Here are a small network's activations along a few directions, averaged over the inputs that share one value of a field.
Values that are neighbours, or in one group, have similar rows; names and order tell nothing.
(in the rows, 500 means zero)
Strong random noise was added to every row along 15 fixed directions; ignore it. To show where, here is one row again and again, with new noise each time:
[590 604 623 508 454 451 708 520 692 525 550 445 463 450 449 420 639 155
 735 232 600 648 311 397 451]
[502 495 565 402 728 546 381 594 555 591 345 378 407 319 589 509 584 501
 660 320 725 640 552 633 646]
[475 371 556 470 522 539 554 535 552 565 577 491 451 557 518 489 422 497
 569 453 527 365 484 334 484]
[453 491 481 355 620 526 762 363 605 455 334 550 377 560 622 357 463 658
 363 398 531 288 710 502 502]
[477 427 452 446 637 563 451 644 643 483 519 340 398 683 630 508 384 456
 572 415 540 446 546 445 464]
[428 434 583 491 302 619 523 576 496 609 645 562 511 642 414 468 569 478
 414 530 399 533 656 323 489]
[498 501 695 574 330 502 400 418 383 271 732 599 519 329 305 442 604 579
 268 572 615 530 414 589 483]
[228 623 710 464 184 390 410 443 518 641 583 548 681 481 576 509 631 327
 356 194 366 620 485 429 292]
[443 338 564 487 558 457 542 428 568 537 485 512 372 578 414 272 200 486
 422 519 548 513 445 349 519]
[443 428 436 455 714 552 537 420 436 531 386 520 443 493 518 558 265 443
 375 567 599 611 527 549 652]
[301 561 472 483 543 391 263 577 482 292 537 583 481 584 334 525 406 353
 278 673 366 561 374 672 509]
[450 634 430 469 425 418 437 498 564 509 299 353 463 668 417 319 586 569
 479 504 439 674 569 723 424]
[551 435 523 533 433 510 349 418 359 617 368 203 375 377 662 311 545 699
 590 561 481 450 536 413 453]
[586 465 283 530 772 716 462 378 407 344 542 271 450 574 639 661 363 372
 609 779 575 524 241 661 494]
[363 304 548 442 622 477 543 464 470 568 574 773 561 410 274 585 438 540
 633 566 545 241 413 585 491]
[365 418 531 388 664 522 640 488 739 605 549 725 493 735 470 378 264 465
 415 430 398 466 433 359 499]
[527 520 279 581 441 473 717 400 381 521 475 382 592 674 544 741 395 345
 569 567 438 420 457 518 354]


Values of BAZIT:
ber: [727 407 303 629 790 577 616 739 540 425 660 687 403 553 440 574 309 375
 495 699 388 470 654 389 593]
tiz: [416 366 569 513 345 397 398 633 634 562 672 439 544 565 534 434 398 407
 624 322 457 370 514 255 313]
kudi: [413 340 540 501 490 639 495 441 500 761 530 535 603 646 414 519 339 469
 526 561 542 741 435 429 550]
vig: [551 553 577 548 386 453 466 475 501 393 493 345 390 312 458 324 662 290
 676 454 556 502 535 556 358]
bik: [454 413 440 510 482 259 579 543 474 415 374 658 449 352 397 519 364 417
 387 389 564 321 823 534 507]
foses: [670 572 309 536 507 479 821 232 503 759 219 247 659 698 658 593 383 611
 779 398 596 576 195 503 422]
lunaz: [255 369 503 286 686 514 322 615 602 611 360 521 486 595 516 647 425 529
 743 483 563 322 515 577 592]
lekaz: [640 451 561 581 189 425 578 483 393 464 477 400 412 501 391 359 603 706
 578 601 503 358 624 336 513]
ruvo: [479 535 641 504 352 486 535 437 539 561 654 528 658 547 513 566 583 608
 487 346 534 478 322 466 385]
fom: [469 396 611 469 438 589 439 450 485 478 557 397 520 551 611 519 337 632
 357 415 736 516 652 464 476]
libur: [300 586 637 459 272 337 269 497 472 583 286 419 539 454 317 419 549 347
 505 494 489 753 272 565 575]
mito: [626 628 384 636 476 463 481 439 439 309 562 537 550 415 386 470 653 375
 583 644 469 596 423 744 427]
mozir: [601 554 477 539 356 579 607 498 370 560 310 347 418 442 213 495 716 245
 702 677 660 865 457 567 700]
zat: [452 379 530 575 358 519 404 360 430 658 512 464 544 468 361 348 358 454
 641 583 566 702 520 534 366]
laz: [644 609 444 512 458 486 536 465 548 507 390 539 466 449 461 289 617 570
 496 564 362 574 517 528 535]
mon: [408 510 498 452 419 511 628 519 578 482 517 460 501 714 638 602 337 354
 379 343 581 561 600 352 556]
farad: [615 552 337 621 393 689 376 666 550 558 654 417 632 771 496 593 470 423
 509 592 402 834 499 532 437]
ror: [572 635 372 572 507 344 396 585 547 408 594 406 655 539 741 616 556 584
 591 415 295 287 366 498 295]
The values of BAZIT form a ring.
- Going along BAZIT from lekaz by way of its neighbour lunaz, in what order are ber, bik, ruvo, mozir, farad, ror met? => ber, ruvo, mozir, farad, bik, ror
- Which values are neighbours of fom? Give them in the order they are listed. => vig, zat
- What is the length, in steps, of the shortest route from foses to kudi? => 2

Values of GATAF:
fami: [652 497 440 601 497 442 710 485 582 565 636 652 650 547 534 569 248 543
 384 395 541 561 435 354 522]
lozu: [396 665 408 456 441 366 410 462 657 470 372 263 527 637 727 394 450 331
 631 462 289 434 300 524 277]
zatus: [343 365 401 480 512 431 311 494 359 444 387 397 429 483 406 419 434 632
 491 540 566 407 911 809 389]
vud: [591 313 438 578 446 414 484 704 368 538 399 447 415 501  89 557 406 553
 646 645 710 486 572 562 613]
gefad: [602 473 444 768 323 428 299 368 163 939 493 389 781 384 538 649 503 808
 554 508 415 776 523 617 356]
sabi: [601 467 521 603 577 506 485 544 443 262 564 576 388 278 317 561 630 295
 798 612 659 399 446 622 490]
tun: [451 283 536 396 556 665 622 511 508 420 586 497 325 523 350 498 396 334
 621 702 715 338 628 365 620]
bis: [416 422 454 426 471 702 222 579 453 256 502 234 224 668 585 418 392 509
 224 830 408 444 451 323 653]
fodeb: [264 429 747 374 471 596 170 574 498 217 656 571 524 425 365 656 571 525
 484 483 800 511 372 777 550]
fune: [423 630 360 549 380 400 461 550 463 527 552 381 617 704 641 591 522 372
 523 530 227 470 530 438 300]
tazu: [460 529 752 568 389 366  15 601 339 694 676 574 596 243 391 431 709 720
 497 541 308 620 265 446 561]
ged: [666 591 574 536 363 675 826 211 466 579 362 410 358 374 514 133 742 488
 540 554 498 587 584 421 447]
lok: [594 455 329 536 620 519 921 296 525 555 452 569 560 595 682 597 268 275
 494 472 478 446 301 261 526]
nes: [646 609 372 668 454 485 370 758 510 452 651 569 584 493 634 599 567 435
 352 454 241 604 715 445 498]
vege: [389 375 502 515 400 152 287 685 542 656 229 336 317 610 239 249 378 513
 656 469 463 575 571 571 415]
tufak: [359 621 463 453 351 462 695 354 663 437 564 496 669 849 530 491 424 370
 366 355 447 555 607 565 234]
sebu: [479 606 701 371 340 581 642 574 609 279 589 462 374 593 435 481 744 421
 412 521 481 289 300 313 592]
lin: [195 380 319 226 827 592 379 471 649 316 335 559 288 763 627 346 228 494
 285 737 261 221 477 503 547]
The values of GATAF form a ring.
- Going along GATAF from tazu by way of its neighbour zatus, in what order are fami, lozu, gefad, bis, fune, tufak met? => fune, tufak, lozu, fami, bis, gefad
- Which values are neighbours of lok? Give them in the order they are listed. => nes, lin
- Which values are neighbours of sebu? Give them in the order they are listed. => vud, ged
